These are the activations of a small neural network, seen along a few directions. Each row is one input.
In each table, some parts of the input vary, and every possible input appears once, in random order.
A made-up example of a description, with smaller parts first: one of 8 places around a ring, together with either a single point or (one of 2 separate values, together with one of 4 places along a line) or one of 9 places along a line.
Shared parts are said once, and a part with two or three values counts as separate values.

Other details of the inputs vary at random and push rows far along two fixed directions, the same in every table; ignore that.
To show where, the next rows are all for the same input, with only those details redrawn:
[  3  32   0 -20  66  33  22  41  -9 -17 -24  -7   3  29   6 -29]
[ -1   1  32 -15 -54 -45  30  -8 -27   1  48   4 -63   5  30  -1]
[ -7   7   3  22  -6  -3   8   8 -18   1  -4  -3   9   7   3   8]

A family of inputs:
r1: [ -8 -14  -7  37 -30   2   2 -17 -12   9   6 -18  23 -15   7  16]
r2: [ 12 -21  -2  23 -20 -32 -35 -23  -6 -19 -14  12  19 -22  -4  17]
r3: [ 29  18  -3 -15  73  30  14  31  18 -23 -20   2   0  18   7 -35]
r4: [ -5  -4  28 -48 -67 -20   1 -26  11   7  53  16 -63 -13  13  -5]
r5: [  5 -10  24 -37 -63 -33  28 -23  13  13  48 -12 -54 -13  41  -5]
r6: [-27 -23 -26   8  16 -17  14   9  -3  34  15 -20  -2  17 -29  18]
r7: [  5  -5  25 -34 -68 -21  25 -16   4  20  56   1 -57  -1  30  -3]
r8: [-14  35   0 -46  58  54   2  24   0  -9 -27 -12  -3  15  -4 -28]
r9: [-14 -21 -29  98 -25   5 -26 -17 -10  12 -26 -10  84 -23 -12  45]
r10: [ 33  19  -4 -27  76  22 -13  17  21 -34 -26  17  -4  17  -6 -40]
r11: [  1  -6   6  36 -21 -25 -20 -15 -23  -2 -10  18  15  -7 -15  20]
r12: [ -7  -1  -7  -9 -15  13  -4 -14  25   8  -9 -10  12 -20   6   7]
r13: [ 13   5   7  17  -1 -15  -7  -4   1  -2 -13  24   4   4 -16   4]
r14: [ 29 -11  26 -17 -44 -54  13 -28  -2  -7  47  24 -65  -8  24 -11]
r15: [ -6 -32   9 -21 -21 -76  22  -4 -15  22  63   5 -80  14  -6  10]
r16: [ 13  -8   2  18  -4  -2  -4   9 -15  -8  -2   9   9  -1   2   8]
r17: [-10  24  -4 -48  64  55 -13  13  12 -22 -17 -10   1   0   0 -39]
r18: [20 -6  1 20 -7 -3  1  9  6 -1 -3 16  9  3 -3  8]
r19: [  5 -15  23 -30 -58 -38  35 -17 -14  -1  47 -17 -53 -14  43  -4]
r20: [ 18 -15  29 -12 -43 -47  17 -18 -21 -11  51   6 -65 -10  34  -7]
r21: [ -2 -12  24 -39 -60 -32  22 -22  -8   6  48 -18 -53 -17  45  -5]
r22: [-34   6 -24 -57  87  27  -8  27  18  10  -5 -11 -14  24 -41 -22]
r23: [ 16  -8   0  13   7 -14 -32 -16  -9 -23  -7  15   3  -8  -5  -3]
r24: [-27 -26   4 -38 -33 -52  24 -13  -8  42  69 -16 -74  12  -1   8]
r25: [-24 -19 -26  74 -41  26 -35 -17  -7  28 -26 -13  87 -21 -21  49]
r26: [ -1 -11  -6  38 -33  -6   0  -1 -17   6   5   2  24  -5   6  23]
r27: [ 14  22  -9 -23  62  47  28  28  20 -10 -16 -17   6  19  10 -37]
r28: [ 13 -12   1  15   1 -13  -1   2  -6 -15 -10  -3  13 -13  12   7]
r29: [ 9 -1 -6 26 -4  0 12 -1 10  2  3 -1 11 -1 11  1]
r30: [-14  -3  -6 -11 -12  13 -10 -13   4   0  -9 -17  13 -23  10   7]
r31: [-14   1  -5  -7 -17  25 -13  -7  -5   7  -1  -4   9 -10  -1   9]
r32: [-55 -35 -49  63 -11  -3 -41 -21   5  53 -17 -16  63 -13 -63  63]
r33: [  1 -24 -23  85 -25  -4 -46 -17 -16   5 -35  19  82 -22 -32  47]
r34: [ -8   3  -7   1 -12  21  -8 -18  20  11   0  -7   6 -14   1   3]
r35: [-21 -11 -20  88 -39  12 -15 -15   5  31 -34  -8  82 -11 -34  49]
r36: [ -6  -1  32 -23 -60 -34  33 -13 -26   8  48  -8 -62   2  26  -2]
r37: [-27 -21 -24  58 -38  14 -49 -33  30  16 -36  -4  85 -43 -31  45]
r38: [ -2 -32   7 -32 -18 -84  -5 -18 -12  10  56  20 -84  14 -19   5]
r39: [  9 -23 -23  81 -29  -7 -58 -22   9   4 -38  29  77 -16 -43  46]
r40: [ -9  20  -4 -58  61  47  -9  18  17 -25 -26 -14   7  -6   4 -35]
r41: [  9  21  -7 -31  57  51  23  39  -4 -13 -17 -14   9  23   9 -30]
r42: [  7   2   9  11   2 -17 -30  -8 -16 -17 -15  20   1   3 -18   3]
r43: [  6  -2  -5  12 -18  15  15   5   8  12   2  -3  15   5   1   6]
r44: [ 24 -13  29 -30 -50 -52 -10 -21 -22 -19  44  30 -66  -3  16  -6]
r45: [-34   0   7  11 -36   6 -32 -24  -7   8  -3   1  15 -20 -21  19]
r46: [-11  -6  -7  14 -43  14 -15 -19  14  21   1   3  18 -15  -9  24]
r47: [-13 -17 -13  95 -24  -5 -35 -11 -18  10 -38   4  76 -16 -33  52]
r48: [ 10   3   9  24  -3  -9   3   5   3   1  -9  12   4   7 -10   8]
r49: [-12   4 -30 -26  94   8  25  47   4  10  -4 -13  -9  42 -22 -18]
r50: [ 20  -2  37 -25 -49 -60  -3 -25  -5 -10  37  33 -72   4   5  -6]
r51: [ 31 -16  27 -32 -47 -65  -1 -28   8 -18  35  24 -63 -12  22  -8]
r52: [ -1 -25 -25  91 -17  -7 -47 -28 -13   2 -34  10  79 -29 -26  41]
r53: [-19 -18 -28  82 -35  22 -30 -28  17  32 -25 -16  84 -25 -19  43]
r54: [ -5  26  -9 -43  63  58   0  16   7 -15 -19 -18   0   4   9 -34]
r55: [ 34  16  -6 -31  73  16   8  26  22 -29 -33  11   6  10   6 -35]
r56: [-12  -2   2  42 -29 -13   1  -4 -20   8  -2  -1  19  -2  -1  23]
r57: [ 26  14  -5 -33  76  17   3  27   1 -36 -33   4   7   7  10 -35]
r58: [ 30  15  -3 -25  70  22  18  36  24 -26 -30  -1   6  12  11 -31]
r59: [-26 -20 -27  81 -32  22 -35 -28  -4  25 -24 -23  85 -29 -15  43]
r60: [ -9 -25 -23  10  30 -40  -9   2  -7  18   7  11  -7  14 -39  15]
r61: [ 10  34   0 -18  63  32  28  41  12 -10 -24   0   2  32   2 -30]
r62: [-12  10   4   7 -16  14   4  -3  10  21  -3  -9  10   5  -4   6]
r63: [ 17 -11  22 -20 -55 -50  38 -12   6   0  46   1 -55  -8  43  -3]
r64: [-19   0   1 -13 -16  23 -26  -9  -1  -1   1   3  10 -15 -10   4]
r65: [ 21  25  -8 -22  59  39  26  44  15 -12 -17   4   7  29   9 -30]
r66: [ 13  18  -9 -27  67  28  24  38   3 -26 -25 -16  11  12  24 -31]
r67: [ 30 -10  27 -23 -52 -50  13 -17  -5  -4  46  34 -63  -1  18  -5]
r68: [  1 -16  -7  29 -36  -7  11 -13  14  13  -4 -15  28 -17   8  20]
r69: [ -7  37   0 -44  55  53   7  23  21  -2 -27  -6  -3  19  -8 -28]
r70: [-13   2  33 -32 -61 -27  20 -19 -21  15  49  -9 -62  -1  27  -3]
r71: [-11  36   5 -49  56  51  -5  21  26 -10 -25   2  -2  14 -18 -33]
r72: [ -6  -5  27 -42 -59 -23   1 -37  15   4  54   7 -65 -21  19 -11]
- What do these inputs look like to the network? => one of 8 places along a line, together with either a single point or (one of 2 separate values, together with one of 4 places along a line)
- The inputs of r12 and r51 match in every part but the place on the line of 8. If r54 is changed in the same way as r12 into r51, which row does it become? => r23
- The inputs of r31 and r44 match in every part but the place on the line of 8. If r8 is changed in the same way as r31 into r44, which row does it become? => r42
- Which other rows does r71 become when the place on the line of 8 takes its other values? List them by row number. => r13, r35, r48, r50, r61, r62, r69
- Which other rows agree with r13 in the place on the line of 8? List them by row number. => r11, r14, r33, r52, r55, r57, r60, r67
- A walk changes only the place on the line of 8. It starts at r40 and steps to r30. List the rest of the walk in order. => r21, r19, r66, r28, r57, r2

A family of inputs:
r73: [ -1  -5 -37  -7  79  39 -11  27  13   8 -32 -11  37  20 -36  -7]
r74: [ 12  27  -4 -36  63  34  -6  12  36  -6 -27   9  -5  16 -17 -31]
r75: [-23  -9   1  55 -61 -19 -47 -45   1  21  -7  15  29 -19 -33  40]
r76: [ -8  -2 -23 -35  83  22   7  27  18  -4  -8 -17  -3  13 -16 -25]
r77: [ -5  15 -29   9  68  35  22  47  15   8 -40 -11  47  26 -14  -2]
r78: [  1  14  33 -58 -37  -4  17   0  -8 -15  37  14 -60  -5  32 -20]
r79: [-20 -38  -6  27 -58 -45 -12 -19   5  31  25   8   0 -12 -27  44]
r80: [ -5  15 -22  42  40  69 -16  19  -8  -2 -65 -25  90   2 -11   7]
r81: [-31 -17  -9  68 -58 -27  -1  -9 -25  32  -1  -2  37  -8 -16  56]
r82: [ 29  26  34 -50   2   8  47  14  16 -10  25  -1 -61  19  38 -43]
r83: [-24 -31 -16  42 -50 -24 -38 -49  18  22  -5  -9  34 -43 -17  42]
r84: [ -5 -10  16 -56  -8 -26  12  -2 -26   6  49  -1 -77  16   3 -14]
r85: [ 59  20  12   0  67   6  11  35  -8 -55 -42  18  11  17  19 -36]
r86: [ 40   9 -20  39  91  -4   3  44 -15 -34 -52  20  42  29 -10 -11]
r87: [ 15  15   1 -80  47  17   7   7  19  -9   2  -5 -41  16   8 -43]
r88: [-20 -14   7  20 -63  -8 -18 -34 -11   0  23  -5   2 -40  18  21]
r89: [-16  26 -13 -18  62  46 -26  21  12  -9 -56   1  39   7 -30  -8]
r90: [  0 -12  14  25 -74 -19  15 -17   6  14  10  -5  11 -19  16  26]
r91: [ 11  16   3 -67  43  33  20  16  23 -25  13 -10 -33  -4  36 -47]
r92: [ 40 -16  23  -1 -26 -74 -22 -28 -12 -31  11  42 -41 -10   5  -1]
r93: [-15 -33 -15  64 -46 -30 -25 -28  11  35  11  13  26  -9 -44  46]
r94: [ 14  24 -17   5  54  65 -10  21  35 -11 -39   9  46   6 -10 -20]
r95: [ -5  -9  15 -31 -49 -36  -5 -24  19  10  23  10 -37 -12   2   8]
r96: [  2  13  -6 -48  60   5  50  32   6  -4  17 -24 -38  23  28 -37]
r97: [-15  -5   7  48 -52 -31  12 -14 -23  27  24   6  -9   6  -5  30]
r98: [ -6   6 -30  44  48  59  -5  16  23  -4 -60 -34  93 -13  -4   4]
r99: [ -9   9  20 -73  23 -15  21  25 -11  -6  34   6 -73  27  -2 -27]
r100: [-10 -22  -8  48 -75  -5 -23 -28  15  16  -2  11  47 -37  -6  44]
r101: [ -5   5  33  -8 -65 -17  23  -8 -17   0  22  -4 -26  -8  26   5]
r102: [ -3 -29 -15  49 -71   1 -31 -38   6  19   4   0  46 -35   0  40]
r103: [-26 -26 -11  52 -70 -19 -52 -53 -14  26  -8   0  41 -31 -28  51]
r104: [-30  10 -33  23  60  48 -46   0  11  -6 -63 -17  78 -13 -35   6]
r105: [ -5  -1 -49  48  60  43  -2  28   6  19 -50 -23  84  18 -23  15]
r106: [ 23   1  26 -47 -33  -9  39  -4  -1  -1  37 -16 -56   4  47 -24]
r107: [ 14   8  19 -26 -13 -33  49   9   2  15  50   4 -70  25  23 -17]
r108: [ 34 -31  15  11 -14 -83 -11  -9 -24 -23  28  39 -46   5  -7   5]
r109: [ -6  -1  16  30 -71  -5 -18 -32  -6   6  21  20  -1 -21   3  19]
r110: [ 42 -22  14  43 -50 -52 -27 -26 -16 -32   7  43   2 -26  14  17]
r111: [ 17  42  30 -43  31  34  35  26  -2 -20   1  -3 -37  26  25 -48]
r112: [-17   8 -40  49  59  48 -10  29 -17  14 -52 -22  81  20 -25  16]
r113: [  9   7  25 -58 -33   2  10 -10 -17 -12  43   3 -61  -4  37 -25]
r114: [-34 -31  -3  21 -37 -36 -18 -25 -19  17  30 -10 -13 -18 -16  31]
r115: [ -2  10  35 -42 -28  -9  36  -6 -17 -14  36 -22 -59  -8  49 -25]
r116: [-16  21 -14 -17  73  28  27  37 -13  -7 -13 -26   3  22   9 -24]
r117: [  0  15  23 -58  27 -11  19  16  -8  -4  38  13 -80  32  -6 -34]
- The inputs of r94 and r74 match in every part but one. If r102 is changed in the same way as r94 into r74, which row does it become? => r87
- The inputs of r105 and r73 match in every part but one. If r112 is changed in the same way as r105 into r73, which row does it become? => r84
- What do these inputs look like to the network? => one of 5 places around a ring, together with either a single point or (one of 2 separate values, together with one of 4 places along a line)
- Which other rows agree with r115 in the place on the ring of 5? List them by row number. => r80, r82, r85, r90, r98, r101, r106, r111
- Which other rows does r76 become when the place on the ring of 5 takes its other values? List them by row number. => r83, r91, r96, r98
- Which other rows does r94 become when the choice among 2 separate values takes its other values? List them by row number. => r109
